These are the activations of a small neural network, seen along a few directions. Each row is one input.
Each table varies a few parts of the input and shows all the possible inputs, shuffled.
Descriptions start from the smaller parts, as in this example, which fits no table here: one of 2 separate values, together with either a single point or one of 9 places along a line or (one of 4 places along a line, together with one of 8 places around a ring).
Shared parts are said once, and a part with two or three values counts as separate values.

Other details of the inputs shift rows strongly along two fixed directions, in all tables alike. That doesn't count.

A family of inputs:
r1: [-24  32  34  11 -11   6  12   0 -26  16  28 -29  13   1  27]
r2: [ 20   4 -33  14   8 -24 -10  -6 -31   2  16  14 -45  24 -51]
r3: [ 18  -4  24  21  20   8  -3  21  29 -13  12 -23  27   7  12]
r4: [  8 -15  15  10   1  12   4   1 -21   1  17 -15  15   0  41]
r5: [ -7   7  25  -2 -14   1  -4   7   7  -7  34 -18  26 -12  23]
r6: [ -8 -41  31  14 -22  15   5   6  54 -17 -30  24  27   5  -1]
r7: [ 19  11 -55 -19   7 -15 -17  -7 -41   8  30  -6 -19   9 -37]
r8: [-28 -31 -54   4  13 -35  21   7  28 -12 -47  22 -58 -26 -61]
r9: [  4 -15 -34 -11 -38 -13  -4   0  -8  -2  19   8 -34  31 -49]
r10: [ 25 -20  24  20  22  -2  -8   9  21 -24  19   0  23 -14  22]
r11: [  7  -6 -39  13   6 -21 -11 -13 -34   4  17  19 -32  15 -51]
r12: [ 14  32  19 -13  21  12  -2  -4  -9   5  -2 -15  24 -13  39]
r13: [  2  -4  23  -4  -2  20   5  -6  -9   5 -11   4  15 -12  44]
r14: [-24   0  45  22  -5   9  11  -3  28   2 -18  15  29  -8   7]
r15: [  0 -35 -39 -14 -30 -10  -8 -15   7   2 -19  37 -23  10 -55]
r16: [-27 -71   4  29  42  -1  23  37  99 -40 -72   1  29 -49  -3]
r17: [ -6  17 -37 -25 -30  -1  -3 -14  -8  17 -14  16 -33  34 -48]
r18: [ 15  31  28 -20  -4  18  11  -4 -34  10   3  -9   1  -9  59]
r19: [-14  20 -35  -7 -17 -20  -5 -18 -50  23  29  -4 -32  12 -40]
r20: [ -9   7   8   2   2  12  -4  -1 -10   4  19 -31  36  -8  21]
r21: [ 30  46 -52 -32   4 -22 -12  -7 -62  13  39 -21 -38  16 -23]
r22: [ 25 -12 -23 -10  -9 -23 -21   3  34 -18   0  43 -30  -2 -59]
r23: [  6 -12  11  10  24  17  -9  -2  20  -8 -19   7  36 -19  14]
r24: [-24   0  17  -1  -5  24   7 -12   4  15 -27   0  29   6  26]
r25: [-23 -64 -66   2  11 -25  23  16  60 -20 -80  25 -49  -3 -69]
r26: [ -6  48  10 -12   4  16  12 -10 -71  29  27 -43  10  15  66]
r27: [  8  26  25  11   3  15   9  14 -15   7  12 -37   7  32  37]
r28: [ 24  33 -36 -40  -5 -24 -18 -17 -34   3  22  19 -45  -9 -27]
r29: [-12 -46  29  17   1   7 -13  -2  57 -23 -18  30  42 -28  -1]
r30: [ -4  30 -36 -41 -21 -11  -8 -11 -13  12   9   6 -18   7 -46]
r31: [ -5  20 -51 -37 -16 -14 -17 -23 -24  15   3  10 -21   0 -46]
r32: [ 18 -19  33  21  -2   9   4  27  15 -13  11 -13   9  15  24]
r33: [-24 -18  32  30   2  12   2 -10  22   4 -22  19  33 -16   8]
r34: [  1  15  19 -16   7   3  -8 -13 -12   1  15   4  21 -32  38]
r35: [ -24 -104   20   41   21    5   32   37  112  -43  -83   17   16  -42
    6]
r36: [-24  62  11 -26 -15  16  12 -16 -77  36  33 -57  11  14  65]
r37: [ 16  -1 -31  -4  -7  -4  -9   0  17   1 -28  27 -38  39 -55]
r38: [ -8  25 -39 -20 -29  -8   2  -8 -35  20  19 -15 -33  46 -34]
r39: [ 24 -13  23  15   5   5   5  13 -10  -6  14 -13   5  10  36]
r40: [-13  30  21   4  11  10   4 -17 -34  18   2   3   6 -16  36]
r41: [  4 -12  43  52  21   7   4  21  28 -12   4  -5  17   9   8]
r42: [  9   1  39   3  -8  17   8  12  17  -8 -13   3   9   1  38]
r43: [ 28 -14 -45   6  10 -15  -9   1 -16  -3  -5   9 -40  46 -51]
r44: [  3  56  19 -20   8  19   8 -10 -46  24  -6 -23  -1   9  58]
r45: [-15  15  39 -18 -15   7  -1  -2  17  -2  12   4  31 -28  30]
r46: [  1  16 -41 -24 -18 -16  -6  -2 -21   8  30 -14 -20  20 -50]
r47: [  4 -13 -47 -17 -21 -27 -21 -11 -13  -2  34  12 -21  -3 -54]
r48: [ 22 -26 -55  -2   3 -30 -23 -10  -8 -11  29  23 -29  -2 -60]
r49: [ -4   1  44  31  13  11   7   8  30  -5 -18  16  16  -2  11]
r50: [  6  37  30 -10  12  16  -2   8   9   2   0 -19  24  -8  37]
r51: [  0  36  32   9  17   9   7  -8 -25  13  -3   1   3 -11  37]
r52: [-25 -97  15  38  33  -9  15  35 123 -51 -66  27  20 -59 -14]
r53: [ 20  -1  28  14   5  -2  -7  16  25 -17  29  -9  17  -9  19]
r54: [-12  -3  17   0 -19   9   4   0 -21   9  21 -25  21   2  39]
r55: [ -9  41  12 -18   5  23   8 -17 -45  29  -5 -18  11   5  56]
Description of these inputs: one of 5 separate values, together with either a single point or (one of 2 separate values, together with one of 5 places around a ring).
The inputs of r7 and r11 match in every part but the choice among 5 separate values. If r20 is changed in the same way as r7 into r11, which row does it become?
Answer: r19
The inputs of r34 and r55 match in every part but the choice among 5 separate values. If r48 is changed in the same way as r34 into r55, which row does it become?
Answer: r26
Which other rows does r53 become when the choice among 5 separate values takes its other values? List them by row number.
Answer: r3, r27, r32, r41
Which other rows does r4 become when the choice among 2 separate values takes its other values? List them by row number.
Answer: r13

A family of inputs:
r56: [  8 -22  10   2   5   2   5   9   0 -10  -2  -5   2 -24  21]
r57: [-13 -13  14  14   5  -3   6   6  11  -9   7 -13  19 -28   2]
r58: [-10  15  20  -7  -4  -4   8  -5  12  -5  -4   7  -6 -17  17]
r59: [ -2 -12   4 -12   4   0   2 -12   2  -2  -9  17   1 -16  18]
r60: [-15  -6  15  -4 -17  18   7   4  17   6 -25  -7  18   4  16]
r61: [-26  -4  11   7   1  -3   3  -9  12  -3  -2   9  21 -23   8]
r62: [ 38 -15 -50   0   0 -18 -34 -13   2  -7   3  46 -26  30 -91]
r63: [-22 -12  20  27  15  11  13   6   2   2  -3 -12  22   9   9]
r64: [  27   77  -59  -62  -36  -17  -13  -37 -120   40   62   -9  -69   23
  -19]
r65: [  -7  119   -2  -53  -17   -4   12   -9 -100   41   66  -60  -39   -8
   80]
r66: [ 13 -22 -67 -20   3 -33 -22 -15  20 -10 -26  51 -40   5 -92]
r67: [-12   8  31   7  -2  14   8   8  16   6 -21   3  -5  -5  18]
r68: [-14  -8   3  20  11  -2  -7   0   5  -2  13 -14   9  -6   9]
r69: [  1  -1  20  19   5  -2  14  12  11  -9 -13  -5  -7  16   7]
r70: [ 14 -25 -41  10 -10 -28 -28 -11  -9  -1  17  35 -24  29 -94]
r71: [  3   1  17   1   4  -8   8  20  12 -12   4  -6  -5 -21   9]
r72: [  6  -3   6  -3  21   3   0  13  15 -12  -8  -7  16 -22   6]
r73: [ -9 -12  11   5  -2  11  12   7  10   1  -7 -20  13  22  12]
r74: [ -4   4   5   3  11  13   1   5  13   5 -33   6  15  -3   5]
r75: [ -1 -16   4   8  -3  13   7  -3  -1   4 -27  10   0  -2  10]
r76: [ 14  -4  22   4 -15  15  -6  -4   6   0  21  -2  28  18   7]
r77: [ 28  -6 -32   4 -15 -22 -23  -1   1  -6  17  45 -44  36 -78]
r78: [ -3  -8   5 -10 -11   2  10  13  14 -11   3 -17  16 -16   9]
r79: [  1  -6   0  -1  -6   3   1   8  14   4  15 -20  15   4  22]
r80: [10 -8 -1  7  8  1 -4  6 -9 -2  6 -8  1 -4 31]
r81: [-23  -7   7  22  -3   8   9  -2   9  12 -16   1  17  -9  -4]
r82: [ 10   9   0   8  24   6  -7   5  14  -2   1 -12  14  -8  18]
r83: [  2   5   8   9  24  10   4   5   3  -5 -20 -13  16  11  11]
r84: [  2 -18   8  10  12   6  13   3  -7  -3 -13  -4   0  15  18]
r85: [-17  -8  11 -16 -12  10   1  -5  25 -11  -7   4  19  -9  15]
The inputs of r66 and r61 match in every part but one. If r74 is changed in the same way as r66 into r61, which row does it become?
Answer: r81
Describe the family of inputs behind these rows.
Answer: one of 5 separate values, together with either a single point or one of 5 places around a ring
Which other rows does r58 become when the place on the ring of 5 takes its other values? List them by row number.
Answer: r65, r67, r69, r71
Which other rows agree with r79 in the choice among 5 separate values? List them by row number.
Answer: r60, r73, r76, r78, r85
Which other rows does r64 become when the choice among 5 separate values takes its other values? List them by row number.
Answer: r62, r70, r76, r77

A family of inputs:
r86: [-11   3  -1  -4  -4   3   5  -4  -9   9  -9  -2  -1  -2   9]
r87: [-2 -5  2  8  9  1  8  5  1 -2 -6 -6  3 -7  6]
r88: [11 -1  7  1 -5  5 -8 -1 -2 -1 15 -5 15  3  4]
r89: [ 5  8 12  4 -4  8 -1 -3 -8  5 -4  8 -1 10  5]
r90: [  0 -10   1  10  12   0   1   5  12  -6 -11  -1   3  -5  -4]
r91: [-1  4  9  2 -4 11  1 -1 -9  5  4 -4  9 16  7]
r92: [-3 -1  2  3  3 -2 10  7  1 -3 -2 -8 -3 -6  6]
r93: [ 3  5 11  9  1  1 -8 -2 -2  1 21 -3 11  1  8]
r94: [ -2  10   6 -10  -2  -1  -1   1   5  -2   5  -3   6 -12  11]
r95: [ -4  -7   3  -3  -4  -2  -1   2   8  -5   3   1   4 -13   6]
r96: [ 7 -2  7  7  7  4 -2  6 -4 -2  8 -7  7 12  6]
r97: [  4   8   2  11   5   0  -3   2 -10   4  14  -9  -1   9   7]
r98: [-3 -6  1  4  8  0  4  4  0 -1 -6 -6  1 -8 13]
r99: [-10   3   6  -5  -3   5   6  -2   5   3  -9  -1   0  -1  14]
r100: [ -5  11   4  -8  -1   0   2  -3 -12   2  10  -6   7 -16  12]
r101: [  6   6 -66 -30 -19 -27  -8 -10 -15   9  -5  25 -58  22 -75]
r102: [-12  17   1  -8  -4   4   9  -6 -19  12  -2  -8  -1  -2  11]
r103: [ -2   6   5   0   4   0   6   7   2  -2  -2 -11  -2  -5   9]
r104: [ -1   3   3  -4   3   0  -4  -2   6  -2   1   2  10 -13   4]
r105: [ -2   3   3  -3   2  -1  -4  -1   1  -2   3   0   6 -12   0]
r106: [ 0  1  3  0  5  0  4  7 11 -4 -6 -6  1 -4  8]
r107: [  11 -121   16   74   37    5   -6   23  123  -52  -65   50   37   -1
  -48]
r108: [-1  3  9  6 -4  4 -1 -5 -7  3  2 -1  4 15  1]
r109: [-12   6   7  -3  -7   4  11   1  -3   6  -5  -6  -1  -1   8]
r110: [-10  12   5  -3  -1   6   4  -4  -7   8  -7  -5   2  -2   8]
r111: [ 7 -2 10  7  0 -2 -7 -3 -1 -4 14  1 11  4  0]
r112: [-1  4  0 -5  4 -1  6  3  0 -2 -1 -8 -5 -6 16]
r113: [ 11   9   2  -1  -2   5  -1   2 -15   4  12 -15   4  10  12]
r114: [ 27  -4 -57 -11  -8 -26 -15  -5 -18   0   4  31 -58  26 -75]
r115: [ 0  9 -2 -3  8  0  3  2 -3  1 -4 -7  1 -6  9]
r116: [ -1  -3   3  -6  -1  -1  -1  -1  10  -5   2   2   3 -12   8]
r117: [15 -5  9  6  0 -1 -9  0  5 -5  6 15  3  0 -6]
r118: [ -9  14  -1 -11  -2   5   5  -9 -13  10  -6  -4  -1  -2  16]
r119: [ -1  -5   3  -3   4   1  -3  -4   7  -4   1   4  10 -14   8]
r120: [ -8  16   0 -10  -1   5   4  -5  -8  10  -7  -3   1  -1  10]
r121: [ 12 -15 -76 -20 -13 -36 -10  -3 -11  -1  -2  26 -67  18 -85]
r122: [  3   5   5   1  -9  11   0  -2 -10   7   3  -7   8  16   6]
r123: [ -5   9   5  -8  -6  -3   4   1  -6   0  11  -6   2 -14   9]
r124: [ -3  -5   9   2   0  -1  -2   4  16  -8   0   2   7 -11   0]
r125: [ 7 -4  9  3  0  4 -8  1  1 -3 15  0 14  5  1]
r126: [ -4  -5   1  -2   1  -1  -2  -2   0  -2   2   1   7 -15   7]
r127: [  6   3  12  11   6   1  -1   2  -6  -3   8 -10   6   9  11]
r128: [-11  13   5  -7  -6   4   7  -1  -4   7  -5  -6  -3   0   7]
r129: [-4  9  5  8 -3  5 -1 -5 -9  9  8 -3  2 14  5]
r130: [-11   2   1  -6  -8   2   6   0  -2   6  -7  -3  -4   0   8]
Describe the family of inputs behind these rows.
Answer: one of 3 separate values, together with either a single point or one of 4 places along a line or (one of 2 separate values, together with one of 5 places around a ring)
The inputs of r105 and r90 match in every part but the choice among 3 separate values. If r104 is changed in the same way as r105 into r90, which row does it become?
Answer: r115
The inputs of r123 and r92 match in every part but the choice among 3 separate values. If r117 is changed in the same way as r123 into r92, which row does it become?
Answer: r114
